These are the activations of a small neural network, seen along a few directions. Each row is one input.
In each table, some parts of the input vary, and every possible input appears once, in random order.
Descriptions start from the smaller parts, as in this example, which fits no table here: line(4) and (point or ring(9) or (values(2) and ring(5))).
Shared parts are said once, and a part with two or three values counts as separate values.

Other details of the inputs vary at random and push rows far along two fixed directions, the same in every table; ignore that.

Rows:
row 1: [ 91.4 -17.1 -52.4   4.8  32.2 -56.5 -80.8  14.7  -7.0  35.7  -2.5  81.9]
row 2: [-11.7  45.5 -10.5  20.6   7.6  10.7  -5.0 -12.0 -10.5 -23.6  22.8 -31.4]
row 3: [-35.3  49.6 -23.7   5.6 -12.3   8.9  -7.5   2.7  -0.3 -28.8  27.1 -37.6]
row 4: [ 12.0  40.8 -11.7  -3.9  24.9  17.4 -14.1  28.7 -12.1 -20.6   6.9  -8.5]
row 5: [ 52.5 -57.0 -11.6 -10.6  13.7 -44.7  -6.7 -16.6  17.0  41.4 -19.5  61.7]
row 6: [ 16.3 -88.5  62.7 -49.2   2.6  16.4  62.9  -7.1  14.5  43.1 -34.7  44.5]
row 7: [ 40.6 -30.4  -1.9  43.6  12.1 -44.1 -95.7 -23.2 -27.6  61.6   7.5  52.0]
row 8: [-39.5  15.1  31.5 -13.9   3.0  41.6  70.1   1.7  13.9 -27.6  -6.6 -46.9]
row 9: [ 34.0  49.6 -33.7  37.2   7.2  -2.4 -92.7  25.9 -41.1 -17.4  25.5  -0.7]
row 10: [ -9.9  50.4 -42.8  12.4   2.1 -18.6  13.4 -11.1   9.5 -33.7  20.7 -41.2]
row 11: [-47.1  72.3 -36.7  51.2 -21.9 -17.7 -88.2   2.8 -20.2 -10.5  45.5 -56.8]
row 12: [ -0.3 -92.5  49.5 -66.8 -15.3  10.7  53.0   5.9  23.5  45.2 -32.8  49.1]
row 13: [-39.7  16.9   6.9 -30.8 -13.1   9.8  79.8   4.6  29.0 -35.1  -0.5 -61.7]
row 14: [ 27.9 -71.1  11.1 -47.8  16.7 -14.0  89.4 -14.8  43.7  23.9 -56.6  61.0]
row 15: [-42.4  30.0  11.9  43.0 -23.3  10.9 -21.8  -6.1 -25.2 -16.1  18.3 -57.9]
row 16: [-41.0  -7.8  48.4 -14.7 -29.6  43.7  58.8   5.7  -2.1 -24.7  -0.1 -51.5]
row 17: [ -5.8  48.7 -12.0  30.9  15.0   7.8 -17.1  -8.5  -4.6 -22.4  10.8 -15.9]
row 18: [-40.7  50.8 -15.8  10.9 -14.5  12.0 -19.9  12.0   2.2 -27.3  27.0 -46.1]
row 19: [ 45.6 -33.8 -32.5  30.2   8.4 -73.8 -75.2 -25.4  -4.0  56.4  -1.3  51.7]
row 20: [-29.7  11.3   8.7 -60.7   4.7  41.0  67.7  49.7  17.7 -31.5 -15.3 -15.8]
row 21: [ -7.7  34.8  -4.3  37.4  -5.4  13.9 -19.2  -6.7 -15.9 -28.4   7.3 -18.7]
row 22: [ 20.7 -92.9  50.1 -39.9  -5.1  20.7  71.1 -16.2   2.6  28.0 -41.4  52.2]
row 23: [-39.2  -2.2  39.5  -8.8 -18.4  46.7  66.8   3.0   2.2 -31.1  -9.1 -46.8]
row 24: [ 48.8 -22.6 -30.5  19.1   8.9 -40.6 -89.1  -9.6  -5.4  43.6   0.8  83.3]
Each input here is: line(4) and (point or line(5)).
- Changing only the line(4) part turns row 4 into row 20. The same change can be made to row 6. Which row results? => row 12
- List by row number the other rows that have the line(4) part in common with row 22. => row 9, row 15, row 16, row 21, row 23
- List by row number the other rows that have the line(4) part in common with row 1. => row 5, row 10, row 13, row 14, row 19

Rows:
row 25: [ 15.7 -51.4  14.4 -12.1  -2.6 -13.6  -4.1  -8.8   3.9  37.2 -15.1  41.0]
row 26: [ -5.0 -19.5   9.8 -38.7   5.8  12.9  69.5   5.7  24.2  -7.4 -22.8   2.3]
row 27: [  0.4  22.7 -15.2  36.6   0.1 -15.0 -38.2 -16.6 -10.6  -0.1  15.0  -7.8]
row 28: [ 46.1 -52.3  -2.8 -26.3  16.9 -23.6   1.5  -2.0  11.1  36.4 -22.5  67.2]
row 29: [ -6.3  20.1 -19.9  24.0 -10.6 -18.1 -57.7  -1.8 -11.3   6.5  24.2  -7.2]
row 30: [-17.9 -23.1  32.1 -19.1 -10.9  23.5  37.8   4.6   2.5  -0.1 -11.1 -10.4]
row 31: [ 22.2  29.7 -36.1  20.3   8.9 -23.8 -41.1  -0.3  -5.8  -7.7  15.5   3.2]
row 32: [ 17.4 -47.5  28.3  -7.1  -0.6   3.8   6.7 -10.2  -5.6  25.6 -14.7  30.6]
row 33: [-32.1 -15.5  32.7 -25.5 -15.2  30.6  50.1  10.0   4.3  -8.3 -10.4 -22.3]
row 34: [-36.1  50.1  -8.9  25.9  -9.3   9.1  -1.3  -7.3  -2.8 -30.4  20.0 -53.5]
row 35: [-39.6  47.2  -6.6  19.1 -12.4   8.9   0.5  -1.0  -0.7 -28.4  19.1 -55.5]
row 36: [ 18.6  31.2 -35.8  17.9  11.4 -24.1 -46.9   4.7  -2.9  -3.7  17.6   4.4]
row 37: [  5.3  22.6  -5.8  38.0  -1.3  -4.1 -45.5 -10.4 -21.9  -3.6  19.8 -11.0]
row 38: [  9.6  14.4  -5.7  31.3  -5.6  -9.2 -56.6  -4.1 -21.9   5.5  20.7  -4.1]
row 39: [  6.4 -11.8  -4.2 -24.7  11.4  -3.6  27.0   8.5  15.0   4.1 -16.5  14.8]
row 40: [-51.5  34.6  25.0 -38.2   0.4  66.5  89.1  32.7  13.1 -54.2 -13.7 -52.0]
row 41: [ 46.9 -51.4  -1.6 -21.4  13.8 -20.2   9.2  -3.5   9.5  28.5 -25.0  60.3]
- Describe the family of inputs behind these rows. => point or line(6) or (values(2) and line(5))
- Start at row 39 and move only the line(6) part, one step at a time. The first step leads to row 36. Which rows follow, in order? => row 28, row 26, row 31, row 41
- Which other rows does row 37 become when the values(2) part takes its other values? List them by row number. => row 27
